Each row below holds a small network's activations on one input, seen along a few directions.
In each table, some parts of the input vary, and every possible input appears once, in random order.
Descriptions start from the smaller parts, as in this example, which fits no table here: values(3) and (point or line(9) or (line(6) and ring(8))).
Shared parts are said once, and a part with two or three values counts as separate values.
In the rows, zero is written as 128.

Other details of the inputs shift rows strongly along two fixed directions, in all tables alike. That doesn't count.

Table:
x1: [151 112 105  93 142 127  80 103  96 166 144 210 129]
x2: [119 144 108  85 141 125  76  94  97 185 169 184 123]
x3: [ 53 134 139 160 145 124 206  77 148 164 135 153 137]
x4: [127 112 155 154 109 136 158 166 148  57  91  60 130]
x5: [142 110 166 173 106 119 162 157 149  77  66  70 109]
x6: [ 66  91 142 163 148 141 183  94 138 129 138 167 171]
x7: [180 163 101  83 140 132  59 164 113  81 131  89  66]
x8: [192 152 119  89  97 164  41 155 113  77 128 101 105]
x9: [136 152  94  60 142 104 115 116  92 196 168 181 123]
x10: [150 112 102  68 142 130  98 129  88 162 165 190 163]
x11: [128 134  71 119 169 126  77 123 105 183 177 189 138]
x12: [202 144 127  80  91 142  54 175 112  98 113  97 104]
x13: [133 127  82  92 175 117  91 112 103 169 178 190 122]
x14: [172 157 116  93 111 137  25 147 117 103 123  77  77]
x15: [ 77 103 129 181 160 103 199 120 150 174 145 142 155]
x16: [121 153  99  77 144 125  91  93  95 184 170 187 119]
x17: [180 165 120  80  99 117  52 166 105 115 126  75  80]
x18: [ 83  99 155 156 123 140 197 102 139 156 134 151 187]
x19: [221 180  98  74 125 101  84 169 112  80 115  89 123]
x20: [ 70  94 145 167 142 146 186  91 139 130 139 164 174]
x21: [112 133 166 169  95 119 140 147 161 100  90  33 104]
x22: [192 144 110  87 108 164  48 157 106  68 129  98 107]
x23: [118 132 136 194 135 133 145 155 169  73 105  51  96]
x24: [106 154 147 164 126 137 167 141 163  70  93  52  86]
x25: [ 91  89 156 167 128 110 195 104 142 163 107 165 157]
x26: [195 141 119  93  98 149  39 155 117  85 111 111  85]
x27: [143 163 141 172 123 117 166 133 166  46  88  58 135]
x28: [138 134  93  66 166 102 113 128  94 185 172 184 126]
x29: [ 82 103 161 158 117 138 192 104 146 158 131 151 185]
x30: [154 113 112  76 123 121  89 121  98 185 149 201 144]
x31: [ 64 125 138 148 152 106 221 104 143 174 135 147 147]
x32: [ 72 102 150 168 129 155 185  81 140 143 141 164 180]
x33: [149 112 106  91 132 132  78 101 100 167 145 209 131]
x34: [ 72 103 160 173 124 147 177  84 150 152 128 171 167]
x35: [ 60 129 150 156 128 107 208  94 141 182 134 140 149]
x36: [153 109 104  93 151 124  82 104  88 162 143 210 129]
x37: [126 128 142 171 128 110 168 167 162  81 102  46  98]
x38: [123 135 130 195 121 119 153 178 163  92 102  44 113]
x39: [131 120 161 161  95 148 162 159 153  65  91  51 136]
x40: [139 112 166 170  87 126 157 153 159  82  67  68 110]
Each input here is: values(2) and (point or line(9) or line(10)).
Changing only the values(2) part turns x34 into x12. The same change can be made to x20. Which row results? -> x10
Changing only the values(2) part turns x14 into x21. The same change can be made to x3. Which row results? -> x9
Which other rows does x17 become when the values(2) part takes its other values? List them by row number. -> x2
Which other rows does x6 become when the values(2) part takes its other values? List them by row number. -> x4

Table:
x41: [139 121 132 179 132 140 126 177 158  57 104  51 106]
x42: [ 82 110 136 169 148 119 210 108 146 144 135 145 190]
x43: [156 124 144 159 112 103 146 190 152  86  87  42 104]
x44: [ 88  70 172 170 109 146 199  98 143 140 107 175 189]
x45: [ 77 129 144 160 144 120 212  91 151 142 133 147 175]
x46: [187 160 105  56 103 149  29 148  92 127 155 118 112]
x47: [ 60 126 157 159 121 138 193  86 146 155 137 142 169]
x48: [155 104 172 149  79 155 138 154 146  48  75  76 129]
x49: [171 162  87  66 136 146  28 141  99 111 153 128  74]
x50: [205 121 117  42 106 153  44 149  81  94 131 149 124]
x51: [205 164  89  52 133  98  58 166  94 136 135 125  81]
x52: [110 133  82  79 179 129  96  77  89 198 190 232 135]
x53: [100 125  90  85 164 139  83  84  91 206 194 226 136]
x54: [117 104 106 106 138 135  62  72  99 219 164 239 141]
x55: [155 143 138 153 115  99 154 176 151  83  86  47  92]
x56: [184 160 104  53 111 114  43 162  91 148 138 118  76]
x57: [118  70 139 118 124 139 147  91 106 195 139 243 196]
x58: [138 165 153 143 101 140 147 141 151  56  92  46 109]
x59: [150 151 137 152 113 128 152 159 152  56  99  52 126]
x60: [ 85 102 137 168 152  88 212 123 143 173 123 143 158]
x61: [187 175 100  45 114 140  43 142  93 114 147 123 105]
x62: [141 119 163 198  98 145 108 132 165  51  66  73  93]
x63: [ 58 108 162 170 119 110 195 103 150 190 127 129 142]
x64: [131 153 159 147  95 113 147 161 157  85  78  31  73]
x65: [ 62 117 133 185 164 126 198  90 157 137 136 149 141]
x66: [136 131 126 177 136 136 132 169 154  52 102  52  98]
x67: [ 69 125 152 157 139  97 213  95 146 174 118 140 137]
x68: [ 44 104 150 191 138 148 174  89 155 156 143 137 141]
x69: [209 144  86  60 130 130  47 172  92 115 154 131 137]
x70: [122 121  69  91 188 117 103  97  92 194 193 233 150]
Describe the family of inputs behind these rows. -> values(2) or line(4) or (values(3) and line(8))
List by row number the other inputs of the same sort as x48. -> x44, x50, x57

Table:
x71: [101 116  96 180 179  99 164 115 141 165 150 170 179]
x72: [137 117  78 131 180 117 101 127 114 172 174 191 158]
x73: [172 149  84  79 148 152  63 151  99 109 175 129 128]
x74: [ 76 114 128 144 172  77 183 106 143 198 141 162 127]
x75: [126 168 128 119 112 144 130 170 130 101 117  33  73]
x76: [177 168 145  93  64 137  66 134 113 124 111  83 107]
x77: [ 62 152 137 126 151 105 188 112 134 183 155 141 134]
x78: [111 122 153 202 126 143 146 106 158  43  66 100  90]
x79: [156  93 124  97 128 109 148 130 111 171 120 192 167]
x80: [140 103 156 169 116 109 219 150 156  99  79 127 142]
x81: [141 129 169 143  90 131 201 151 157  70  75  66 153]
x82: [115 132  98  95 162  87 117 126 105 211 154 177 109]
x83: [151 142 160 149  97 128 219 153 157  58  79  79 140]
x84: [191 186  79 114 137 125  72 175 126  64 132  61 123]
x85: [121  76 124 121 136 132 114 125 109 152 145 186 158]
x86: [ 68  94 140 164 126 135 144  89 146 188 140 178 139]
x87: [174  94 112  76 120 126  61 144  89 148 136 172 146]
x88: [129 110 121  71 124 134 113 105  93 163 160 187 186]
x89: [ 78 117 122 158 135 111 166 138 124 173 129 120 104]
x90: [ 89 142 165 173 108 171 151 109 174  71 100  68 103]
x91: [169 131 118 126 123 154  50 135 123  73 108 121  69]
x92: [151 161 108  67 106 153  39 128 106 138 157 138 102]
x93: [135 122 118 105 133 160 107 142 113 105 159 120 138]
x94: [109  86 154 192 125 151 158 159 157  77 109  77 123]
x95: [ 91 118 126 155 167  65 195  99 139 183 127 148 123]
x96: [119  85 179 170 107 117 183 143 148 112  78 106 160]
x97: [ 92 156 145 155 139  83 208 113 155 115 112  74 113]
x98: [163 182 113  77 131 103  96 161 126  97 131  59  72]
x99: [140 115 134 110 106 114  88  97 101 217 137 191 141]
x100: [170 126 108  60 117 151  62 145  89 107 156 140 139]
x101: [ 75  95 137 168 143 148 142  84 151 160 132 175 124]
x102: [149 152  99  72 141 161  55  91  96 122 160 181 109]
x103: [189 175  87 112 135 143  67 175 125  64 141  62 113]
x104: [148 108 104 136 155 139  97 151 121 123 155 139 126]
x105: [ 72 129 155 140 102 136 156  77 135 192 148 165 161]
x106: [ 85 102 154 166 107 126 146  97 141 196 128 164 141]
x107: [165 170 118 100 129 157  68 108 111  50 110 121  86]
x108: [128 126 185 151  88 133 181 146 148  70  78  59 159]
Changing only one part turns x82 into x77. The same change can be made to x87. Which row results? -> x88
Describe the family of inputs behind these rows. -> values(2) and (line(4) or line(6) or line(9))
Which other rows does x78 become when the line(6) part takes its other values? List them by row number. -> x86, x91, x99, x101, x106
Which other rows does x85 become when the values(2) part takes its other values? List them by row number. -> x100
Start at x75 and move only the line(4) part, one step at a time. The first step leads to x77. Which rows follow, in order? -> x98, x97

Table:
x109: [166 168  96  61 129 111  83 134  99 161 153 145  90]
x110: [145 126 139 146 117 134  90 131 139  82  90  96  63]
x111: [ 64  95 190 207 113 110 212  98 171 129  71 113 112]
x112: [124 170 138 178 123 126 149 149 170  52  85  29  93]
x113: [192 117 102 113 133 143  69 161 116  93 126 133 119]
x114: [ 96  94 132 171 146 134 175 110 146 125 128 162 166]
x115: [124 136 159 170  89 162 127 141 164  52  91  41 102]
x116: [173 138  87  67 139 145  67 130  86 117 159 160 127]
x117: [186 137 118  85 113 123  91 165 105  93 115 114 121]
x118: [ 52 140 155 203 136 129 217 100 177 118 116  98 117]
x119: [ 85 105 152 136 114 129 153  94 122 189 139 181 169]
x120: [145 135 139 139  97 158  81 145 134  81 111  84 104]
x121: [ 99 116 128  81 142 125 142  82 104 208 170 221 181]
x122: [109  90 131 134 144 113 176 110 123 170 135 196 182]
x123: [113 107  95  98 169 127 128  88  93 184 181 241 181]
x124: [188 127 111  66 103 135  34 139  83 164 144 165 125]
x125: [190 140  97  40 127 128  68 143  77 135 150 163 131]
x126: [135 123 160 186  85 160 112 151 160  60  85  49 104]
x127: [150 157 100 106 140 135  73 164 113 112 135  89  73]
x128: [170 155 110 108 135  95 109 157 121 126 131  94 111]
x129: [160 146 119  98 125 152  89 136 116  86 134 111 118]
x130: [175 174  90  65 138 100  82 139 101 149 140 135 111]
x131: [130  86 109 108 155 115 146 106 106 207 155 240 187]
x132: [143 141 115 144 136 124  99 183 144  82 123  50  85]
x133: [ 82 125 110 156 177 103 169  92 131 178 165 173 162]
x134: [ 82 117 134 128 143 145 151  84 131 157 158 180 165]
x135: [ 60 106 181 187  97 136 214  97 169 136 101 104 159]
x136: [148 151 128 121 113 118 117 174 127 105 106  50  72]
x137: [ 81 107 135 162 144  97 191 136 150 169 138 115 142]
x138: [ 73 112 179 175 116 130 229 102 161 120 105 107 168]
Changing only one part turns x134 into x121. The same change can be made to x123. Which row results? -> x117
Describe the family of inputs behind these rows. -> values(2) and (point or ring(5) or line(9))
Which other rows does x120 become when the values(2) part takes its other values? List them by row number. -> x119
